Each row below holds a small network's activations on one input, seen along a few directions.
Each table varies a few parts of the input and shows all the possible inputs, shuffled.
Descriptions start from the smaller parts, as in this example, which fits no table here: one of 4 places along a line, together with either a single point or one of 11 places around a ring or (one of 3 separate values, together with one of 5 places around a ring).
Shared parts are said once, and a part with two or three values counts as separate values.

Other details of the inputs shift rows strongly along three fixed directions, in all tables alike. That doesn't count.

Table:
r1: -3	8	1	8	18	30	-14	15	-3	-1	15
r2: 3	13	2	14	14	27	-19	14	-7	-1	14
r3: -17	10	-11	10	0	16	-8	4	-3	7	-1
r4: 19	-2	-10	-32	-14	-15	7	4	-2	6	-14
r5: -27	11	-22	4	-22	9	-9	-7	-6	16	-12
r6: 11	-11	3	-12	-13	-34	9	-4	9	-3	-15
r7: -24	-2	-18	25	-17	-6	-5	-23	8	10	-11
r8: 13	6	0	-37	-15	-24	10	-4	-21	6	3
r9: -1	2	-12	-4	-19	-19	1	-10	5	13	-8
r10: 26	-10	5	-28	1	-6	4	16	-1	0	3
r11: -2	6	4	9	11	34	-13	16	-6	-2	16
r12: -10	-4	-10	-7	-19	-19	7	-11	10	8	-12
r13: 3	16	-24	-14	10	40	-19	17	-17	22	10
r14: 25	-20	32	-8	22	-14	10	12	14	-26	9
r15: 23	-12	17	-6	5	-25	6	5	11	-13	-2
r16: -11	12	-9	14	-6	15	-16	-3	-4	8	5
r17: 41	0	19	-23	24	0	1	32	-4	-10	12
r18: -21	-19	1	10	-20	-31	12	-24	21	-6	-17
r19: -3	-18	29	23	19	-20	19	-16	3	-28	10
r20: -1	11	3	11	15	29	-16	17	-9	-4	10
r21: 5	5	-5	13	20	32	-12	12	-7	-4	6
r22: 15	3	1	-20	8	12	4	-3	-16	8	4
r23: -10	-9	9	30	17	18	-1	-5	12	-18	5
r24: -21	8	-28	-2	-13	14	-6	-3	-7	23	-8
r25: -18	8	-11	8	0	18	-7	4	-3	8	0
r26: -2	9	-1	11	25	25	-3	2	-22	0	21
r27: -20	3	-29	-2	-13	15	-9	-4	-8	21	-10
r28: -15	12	-12	12	0	15	-10	4	-3	7	-2
r29: 22	9	-6	-34	-13	-20	-1	13	-4	11	-7
r30: 7	-4	21	-1	10	3	-2	11	6	-16	11
r31: 20	7	-6	-29	-17	-24	0	4	0	13	-4
r32: -16	-18	0	12	-25	-26	18	-24	21	-8	-17
r33: 3	-6	23	3	10	0	4	11	5	-18	7
r34: 49	13	-4	-43	12	7	-10	34	-16	14	12
r35: -19	10	-28	0	-13	13	-8	-2	-7	22	-10
r36: 16	6	-3	-31	-20	-22	-1	8	-4	8	-9
r37: 43	1	18	-22	24	-1	-1	31	-4	-9	13
r38: -10	-9	9	29	18	18	0	-6	12	-18	5
r39: -17	-10	11	39	16	7	-2	-5	11	-18	-1
r40: -22	3	-30	3	-17	14	-3	-12	-4	16	-14
r41: -3	-14	13	26	-4	-25	12	-18	23	-20	-11
r42: -11	-7	9	42	14	9	-1	-8	13	-20	-1
r43: -22	15	-15	-5	-16	15	-6	-17	-19	23	-3
r44: 14	1	-5	-34	-20	-18	7	8	0	11	-4
r45: -13	-1	-4	-10	-24	-18	3	-12	7	3	-11
r46: -24	10	-19	2	-13	10	1	-22	-13	26	-7
r47: -13	-8	12	33	14	16	2	1	12	-12	10
r48: 11	-7	16	5	20	-2	13	-7	-9	-19	13
r49: -5	-21	37	24	17	-16	19	-19	12	-24	3
r50: -26	-11	6	12	-23	-36	15	-25	25	-8	-16
r51: 1	-15	5	-11	-16	-36	15	-8	12	-5	-18
r52: 13	7	-3	-35	-10	-25	12	-4	-19	9	2
r53: 8	1	26	-1	18	2	8	0	-5	-8	12
r54: 14	3	17	7	14	-3	-3	12	6	-11	9
r55: 2	8	-19	9	3	23	-14	-2	-6	10	3
Each input here is: one of 5 places along a line, together with either one of 2 separate values or one of 9 places along a line.
Question: Changing only the place on the line of 5 turns r35 into r3. The same change can be made to r17. Which row results?
Answer: r28
Question: Changing only the place on the line of 5 turns r31 into r7. The same change can be made to r44. Which row results?
Answer: r10
Question: Which other rows does r43 become when the choice among 2 separate values takes its other values? List them by row number.
Answer: r8

Table:
r56: -1	19	-22	-6	-28	-34	6	-8	-2	9	-24
r57: 5	-34	17	-10	-5	-32	26	-7	30	-12	-29
r58: 0	-27	24	-10	-4	-44	35	-13	3	-16	-17
r59: 4	-19	5	-2	-9	-49	11	11	12	-8	-18
r60: -14	5	-6	-5	-41	-31	-12	-3	10	16	-11
r61: -4	11	3	8	23	29	-4	31	5	-4	11
r62: -21	-4	-17	-18	-20	-22	15	-23	-23	12	-22
r63: -12	21	-20	13	-5	32	-31	20	-9	18	15
r64: -1	7	25	2	15	35	-9	7	-16	-1	22
r65: 6	28	11	24	16	18	-17	16	-7	-8	12
r66: 23	3	31	23	19	17	-13	-1	7	-20	7
r67: 6	22	-32	-42	-12	14	-15	28	-11	27	4
r68: 4	-19	20	-11	-22	-21	17	-11	35	-8	-14
r69: -23	-24	30	34	-2	-2	-2	-21	38	-23	-3
r70: -50	10	-7	28	-19	9	-20	-10	15	12	-7
r71: 50	15	25	-23	13	-25	6	30	-3	-18	8
r72: 9	-2	20	25	18	2	-6	26	13	-22	22
r73: 4	17	-34	14	12	44	-19	0	-20	13	-8
r74: -8	3	-28	-9	-35	-31	2	2	6	13	-14
r75: 23	-7	16	-33	11	-11	21	20	-16	-9	3
r76: -12	1	-12	-23	-35	-18	19	-19	-8	14	-10
r77: 21	0	7	-41	14	-6	13	1	-25	-9	17
r78: 8	10	-27	-41	-6	17	4	10	-35	25	-3
r79: 39	-12	19	-23	-6	-5	-11	14	11	-3	8
r80: -52	0	-23	36	-5	5	-4	-8	13	2	-15
r81: -26	10	-23	44	-16	18	-7	-33	6	3	-14
r82: 3	-7	11	29	27	5	-5	27	7	-21	13
r83: -2	-6	21	20	28	3	3	23	18	-29	14
r84: 27	-2	-13	-38	-1	19	-7	17	3	8	5
r85: -4	-3	37	11	29	13	4	-8	-10	-28	31
r86: -10	2	-28	2	10	51	-11	9	-1	18	-6
r87: 3	-6	-22	-5	-32	-23	1	-22	13	6	-14
r88: -9	2	6	7	3	43	-18	2	14	10	2
r89: 43	6	18	-20	13	-24	-2	32	2	-16	16
r90: 41	6	-18	-30	9	8	-7	13	-22	12	-15
r91: 17	29	-26	-31	-16	1	-26	21	-18	27	5
r92: -7	6	10	3	25	27	-1	-6	-21	-13	29
r93: -17	4	-3	-24	-39	-22	14	-14	-8	14	-11
r94: 52	-19	29	-24	5	-10	0	21	15	-19	14
r95: -14	-20	-1	49	9	-5	2	-22	21	-23	-8
r96: 8	-16	21	17	28	27	7	11	24	-23	8
r97: -7	-8	26	21	37	10	4	27	13	-18	0
r98: 28	14	-31	-38	8	2	3	-7	-32	45	8
r99: 16	-14	18	-3	-19	-34	-4	-18	22	-10	-8
r100: -15	-3	-14	-15	-29	-19	23	-20	-7	9	-13
r101: -36	16	-23	43	-1	2	-9	-11	-9	8	-25
r102: 35	-9	32	-34	17	-13	24	26	-10	-21	14
r103: -2	6	-1	-8	-20	-28	6	-42	-2	38	2
r104: -5	8	12	7	20	28	0	1	-21	-13	24
r105: 39	-25	14	-33	26	-2	5	25	6	-13	-3
r106: -55	13	-1	33	-20	15	-14	-9	18	16	-10
r107: 6	6	1	23	28	4	-11	22	-3	-15	9
r108: 29	24	-14	-23	8	-6	-5	26	-21	7	-7
r109: -12	-28	1	43	5	-1	4	-12	24	-21	-6
r110: -1	17	-32	11	-2	48	-36	-1	-11	20	9
r111: -49	-4	-14	28	-4	10	7	-17	-14	8	-17
r112: -35	-13	41	32	6	-15	9	-38	7	-27	12
r113: -18	8	-13	-18	-34	-23	11	2	16	17	-18
r114: 16	-11	-6	15	29	21	-15	11	-5	-7	2
r115: 7	16	17	17	15	9	-28	18	-1	-5	18
r116: 4	8	-31	-41	-1	4	-13	30	-16	27	-12
r117: 53	-23	18	-22	12	-12	8	23	13	-23	11
r118: 10	-21	17	16	27	18	4	8	23	-29	10
r119: 18	-19	15	-8	10	-51	31	-29	1	9	-6
r120: 25	-5	14	-36	14	-13	17	10	-24	-14	7
r121: -9	-18	-24	-15	-23	-17	10	-15	16	7	-26
r122: 2	-15	35	-12	-20	-40	30	-16	10	-17	-3
r123: -13	10	-29	1	-2	57	-30	5	-3	21	7
r124: -17	-7	-17	-30	-14	-29	16	-27	-24	11	-16
r125: -31	-9	15	35	9	-9	14	3	27	-18	-11
r126: -4	1	39	20	20	8	2	23	24	-22	14
r127: 43	20	-10	-31	-5	16	-15	10	-15	12	0
r128: 3	3	-23	22	12	34	-19	0	-2	0	8
r129: -13	-34	5	43	7	-6	4	-13	22	-19	-13
r130: -2	21	-33	11	20	40	-9	-16	-27	39	23
r131: 45	12	-18	-30	0	9	-4	10	-14	6	-5
r132: -3	-3	23	15	29	15	10	0	-13	-28	21
r133: -5	-14	43	-11	-21	-43	22	-13	10	-15	-5
r134: -21	1	-8	-15	-35	-21	20	-15	-6	9	-11
r135: -9	4	-30	-8	-19	-35	-5	-1	-7	18	-26
r136: 14	-8	15	-1	-3	-43	29	-35	9	7	8
r137: -18	15	3	9	7	35	-10	-5	-25	0	20
r138: -11	-24	8	42	-5	-2	3	-15	30	-22	2
r139: -5	27	-8	-7	-36	-28	-11	-10	-3	19	-20
r140: -3	1	3	-3	36	27	1	0	-29	-11	21
r141: 1	18	-7	15	19	31	-11	-18	-18	32	30
r142: -54	10	0	31	-19	15	-8	-37	-11	6	0
r143: 15	26	-40	-27	-9	3	-19	22	-20	24	1
r144: -21	9	-16	-18	-35	-21	-4	-1	11	17	-13
r145: -39	-5	-15	33	-15	27	0	-22	25	6	-12
Question: Describe the family of inputs behind these rows.
Answer: one of 6 places along a line, together with either a single point or one of 4 places along a line or (one of 2 separate values, together with one of 5 places along a line)
Question: Changing only the place on the line of 6 turns r114 into r99. The same change can be made to r101. Which row results?
Answer: r139
Question: Changing only the place on the line of 6 turns r132 into r62. The same change can be made to r74. Which row results?
Answer: r59
Question: Which other rows does r60 become when the choice among 2 separate values takes its other values? List them by row number.
Answer: r79
Question: Start at r133 and move only the place on the line of 4, one step at a time. The first step leads to r64. Which rows follow, in order?
Answer: r142, r112
Question: Which other rows does r113 become when the place on the line of 6 takes its other values? List them by row number.
Answer: r61, r97, r106, r125, r126

Table:
r146: 8	4	-18	-28	-29	-37	6	1	-7	9	-17
r147: -19	-7	-25	20	-13	6	-5	-12	9	9	-11
r148: 10	17	-31	-15	6	21	-14	5	-25	27	-2
r149: -16	6	6	16	-6	-1	-9	-14	-7	-3	9
r150: 33	-1	25	-6	22	-6	9	7	-4	-11	12
r151: 3	-11	29	17	-2	-34	18	-24	16	-16	-4
r152: 2	-3	1	3	26	32	-6	14	-10	-10	6
r153: 39	-13	19	-14	18	-4	2	23	13	-16	11
r154: 23	3	-5	-44	-12	4	-4	19	-4	8	-6
r155: 1	7	14	5	21	25	-11	26	3	-4	16
r156: -24	1	6	38	-6	-8	-3	-8	13	-16	-4
r157: 10	14	-29	-19	-9	32	-22	11	-4	26	5
r158: 6	-11	1	12	19	8	4	-2	3	-9	7
r159: -26	0	-21	4	-23	11	-5	-9	4	10	-18
r160: -6	10	4	2	19	28	-2	10	-15	6	18
r161: -21	5	3	32	8	3	1	-13	-4	-12	5
r162: 24	-5	-8	-35	-14	-18	14	-7	-4	12	-3
r163: 4	-11	-6	-25	-22	-20	10	1	5	0	-20
r164: 16	5	1	9	31	18	-10	14	-9	-4	8
r165: -21	-1	-12	33	-9	-4	-4	-14	10	5	-16
r166: 0	15	-15	4	15	22	-14	14	-20	2	8
r167: -18	-2	-5	5	-8	13	6	-16	-6	3	-5
r168: 1	-17	11	-9	-2	-20	20	-9	6	-16	-11
r169: -8	16	-12	-20	-1	25	-17	7	-23	27	15
r170: -18	9	-24	-15	-33	12	-9	-7	2	20	-15
r171: -21	4	-8	31	-13	-2	-8	-16	16	5	-13
r172: -12	-9	10	32	9	12	4	-20	10	-8	10
r173: 17	-10	22	2	7	-33	18	-11	9	-15	-5
r174: 28	-11	19	-16	13	0	-2	4	1	-6	19
r175: 10	-22	23	13	13	-21	20	-13	18	-24	3
r176: 0	12	-9	0	-1	15	-18	-9	-14	20	6
r177: 16	7	-9	-29	-33	-30	-1	-5	9	18	-18
r178: 1	-1	6	21	4	-3	-4	0	12	-5	-5
r179: -3	12	7	20	11	18	-16	14	1	-11	13
r180: -32	-9	8	30	9	-9	10	-9	12	-12	-4
r181: 28	-10	20	0	18	-20	6	12	7	-16	-1
r182: 2	-5	-13	14	15	23	-9	7	0	0	5
r183: 8	-22	22	10	-7	-33	14	-9	35	-22	-6
r184: 22	11	0	-31	-9	-16	7	4	-17	4	4
r185: -5	4	23	15	18	20	-7	19	12	-11	17
r186: 5	17	9	12	13	24	-19	19	-1	-8	18
r187: -35	4	-24	5	-25	-6	-1	-6	2	21	-17
r188: 3	-14	-19	-19	-23	-35	14	-18	10	8	-20
r189: -23	-11	20	25	5	14	-2	-17	4	-14	7
r190: 18	6	-4	-25	-1	-18	5	8	-15	0	0
r191: 10	-9	24	-6	23	-12	15	13	1	-16	9
r192: -27	1	-14	10	-5	1	0	0	-1	10	-8
r193: 0	-1	-6	2	18	34	-9	17	-11	-4	4
r194: -33	-2	-9	12	-21	8	5	-29	-1	7	-10
r195: -14	-5	0	-9	-26	-33	11	-3	15	6	-17
r196: 1	15	-13	7	8	24	-18	21	-15	3	8
r197: 17	-9	31	-14	21	-18	19	12	2	-17	11
r198: 20	10	0	-50	-7	-6	5	13	-18	21	7
r199: -31	-1	-21	4	-19	5	6	-26	-5	10	-17
r200: 25	15	-2	-37	-9	-8	0	8	-22	11	9
Question: Changing only one part turns r163 into r199. The same change can be made to r147. Which row results?
Answer: r175
Question: Describe the family of inputs behind these rows.
Answer: one of 5 places around a ring, together with one of 11 places along a line
Question: Which other rows does r166 become when the place on the ring of 5 takes its other values? List them by row number.
Answer: r152, r164, r180, r188
Question: Which other rows does r170 become when the place on the ring of 5 takes its other values? List them by row number.
Answer: r157, r177, r185, r186
